A small network was shown many inputs. Here are its activations along a few directions, one row for each input.
Each table varies a few parts of the input and shows all the possible inputs, shuffled.
Descriptions start from the smaller parts, as in this example, which fits no table here: one of 4 places along a line, together with either a single point or one of 9 places around a ring or (one of 3 separate values, together with one of 5 places around a ring).
Shared parts are said once, and a part with two or three values counts as separate values.
(in the rows, 128 means zero)

Other details of the inputs shift rows strongly along two fixed directions, in all tables alike. That doesn't count.

Table:
x1: [ 90  90 103 115 161 190  51 125 156  95 154  78]
x2: [ 97 101 111 137 152 143 132 132 120 153 101 137]
x3: [114 121 123 148 128 166 119 165  89 176  73 136]
x4: [140 168 144 111 127  84 143 117 151 115 160 141]
x5: [ 85 111 123 131 157 170 104 138 112 144 134 140]
x6: [153 153 143 130 135  88 156 115 166  97 152 147]
x7: [ 65  89 119 101 164 220  28 120 137  96 204  83]
x8: [ 85 104 128 136 183 196  56 127 152 103 166 127]
x9: [104 103  99 110 123 154 119 134 108 145  99 103]
x10: [175 169 147 124  87  93 156 132 125 122 137 132]
x11: [162 163 165 144 119  76 160 116 132 123 142 162]
x12: [131 140 124 124 118  94 179 132 114 149 101 156]
x13: [110  97  91 137 134 143 134 151 124 154  54 123]
x14: [102  96  97 133 131 131 122 142 105 168  57 121]
x15: [134 159 130  90 129  97 102 101 168  85 198 114]
x16: [107  90  89 137 124 132 159 144 100 176  45 128]
x17: [168 163 158 133 102  96 176 122 115 123 147 154]
x18: [130 134 134 133 131  93 141 122 129 136 112 144]
x19: [127 113 130 161 121 147 137 153  82 181  51 145]
x20: [169 149 138 121  91  70 157 116 135 116 127 116]
x21: [120 161 159 107 161 134  74 101 167  78 240 129]
x22: [102 102 121 152 152 159 129 140 105 158  97 146]
x23: [155 142 148 122 123 134 103 111 167  68 198 110]
x24: [171 155 159 146 120 113 148 124 149  97 157 144]
x25: [120  91  90 140 111 143 154 150  93 174  43 111]
x26: [173 141 146 134  94 100 172 119 128 115 141 127]
x27: [ 92  95 125 125 148 189  46 125 126 117 152  91]
x28: [173 151 158 148 108  99 176 118 124 121 147 151]
x29: [130 129 108 109 105  96 169 125 118 143  99 136]
x30: [157 158 131 102 100  90 138 122 143 109 152 106]
Description of these inputs: one of 5 separate values, together with one of 6 places around a ring.
Changing only the choice among 5 separate values turns x5 into x11. The same change can be made to x7. Which row results? -> x27
Change only the place on the ring of 6 in x6. List by row number the other rows that result. -> x1, x8, x13, x23, x24
A walk changes only the place on the ring of 6. It starts at x3 and steps to x21. List the rest of the walk in order. -> x4, x15, x30, x10

Table:
x31: [108 117 172 159 140 172  89 129 100 143 148 163]
x32: [ 99 120 172 154 160 188  94 136  99 131 170 149]
x33: [127 142 112 131 112 115 182 157  98 169  55 164]
x34: [168 168 131 110  80  89 181 137 110 135 110 141]
x35: [104 133 124 100 161 129  98 104 159 105 208 123]
x36: [139  90 107 157  86 126 166 154  87 177  13 128]
x37: [114 138 171 139 157 187  84 113 120  95 226 155]
x38: [140 139 115 143 113 123 177 165 107 161  50 164]
x39: [129 112 115 136 129 166 104 140 141 132 130 101]
x40: [108 140 130  92 143 126 114 102 154  93 197 135]
x41: [151 159 132 128 117  55 186 115 117 151 102 153]
x42: [168 175 153  96 107  60 142  83 146  96 200 113]
x43: [174 168 143 148 116  66 180 134 128 146  85 159]
x44: [158 138 141 146 117  89 197 125 135 121  99 144]
x45: [105 109 106 138 146 173  78 149 105 160  82  99]
x46: [170 172 169 129 128  82 157 107 177  65 188 138]
x47: [167 159 148 135 102  73 168 136 138 133  91 167]
x48: [150 172 159 102 123  70 124 101 166  85 190 151]
x49: [ 89  74  84 124 141 179  99 143 107 162 105  97]
x50: [120 121 132 114 125 152  66 132 140 110 144 108]
x51: [106  83 102 146 144 172  94 128 111 151  84  92]
x52: [ 69  92 106 120 145 150  96 134 110 162  88 133]
x53: [ 96  91 114 109 131 152  71 110 132 110 154  98]
x54: [108 116 122 132 152 174  98 128 154 100 146 127]
x55: [158 148 153 115 112  56 156  89 163  85 177 149]
x56: [186 182 150 113 102  82 140 115 165  86 206 120]
x57: [161 187 148 114 119  64 160 109 166 103 194 150]
x58: [117 100 112 120 128 176 102 120 136 103 147 100]
x59: [ 94  95 102 124 161 152 107 123 141 131 148 123]
x60: [ 90 104 100 141 162 181  92 161 127 164  94 129]
x61: [170 141 129 142 106  89 201 125 134 115 107 160]
x62: [106  98 128 135 147 143  92 113 155 100 143 125]
x63: [ 60  94 104 116 163 169 106 143 108 160  92 122]
x64: [133  98 103 172 132 115 175 151  93 183  15 147]
x65: [131  97  95 169 122 129 188 161 103 188  26 151]
x66: [177 168 149 128  90  88 178 142 123 127 104 127]
x67: [117 105 126 132 125 159  73 129 140 109 134 102]
x68: [107 103 107 105 128 163 106 116 126 109 153 102]
x69: [111  95 108 147 146 176  83 143 115 148  87  95]
x70: [ 98 129 126 102 139 158  89 136 124 123 146  96]
x71: [184 167 135 126  75  92 188 146 117 131  98 142]
x72: [154 165 148 103  93  79 122 114 141 100 168 125]
x73: [170 165 168 129 117  71 130 100 188  59 198 147]
x74: [ 89  93 106 110 119 151  92 135  99 163  91 111]
x75: [171 179 147 110 106  69 144 108 133 116 156 121]
x76: [ 99 113 106 102 133 154  94 121 126 141 160  99]
x77: [ 95 103 109 113 151 156 114 113 137 110 149 127]
x78: [ 77 108 102 134 171 162  87 145 106 171  79 127]
x79: [ 97 148 142  99 166 133  86 114 159  84 203 119]
x80: [179 134 122 143  89  93 186 129 128 136 111 125]
x81: [187 152 135 140  74 102 197 138 124 131  85 139]
x82: [ 94 123 131 125 166 165  90 144 143 116 135 122]
x83: [162 172 148  83  92  82 149  91 152  76 218 123]
x84: [101  95 110 116 153 156  72 107 127 120 155  88]
x85: [107 121 155 161 157 189  92 133 105 147 177 155]
x86: [185 152 145 143  85  88 193 144 121 128  88 127]
x87: [ 90 101  88 126 133 178  99 165  94 186  77 109]
x88: [149 128 121 173 123 102 177 152 109 171  33 151]
x89: [148 123 112 166 118 115 182 163 120 168  55 154]
x90: [118 100  98 157 131 108 179 146  82 194  16 146]
x91: [121 116 135 115 143 153  90 105 156  68 201  85]
x92: [121 139 181 150 171 165  71 104 120 110 219 147]
x93: [155 141 139 127 116  70 202 122 127 125 108 149]
x94: [102  98 119 107 139 157 102 119 124 114 149  90]
x95: [ 85 109 118  94 141 161  88 126 119 127 151  92]
Changing only one part turns x65 into x64. The same change can be made to x89. Which row results? -> x88
Describe the family of inputs behind these rows. -> one of 5 separate values, together with either a single point or (one of 2 separate values, together with one of 6 places around a ring)
Change only the choice among 5 separate values in x75. List by row number the other rows that result. -> x34, x70, x72, x87
Change only the choice among 5 separate values in x53. List by row number the other rows that result. -> x49, x68, x84, x94
A walk changes only the place on the ring of 6. It starts at x63 and steps to x79. List the rest of the walk in order. -> x82, x46, x44, x93
Change only the place on the ring of 6 in x52. List by row number the other rows that result. -> x47, x48, x55, x62, x73
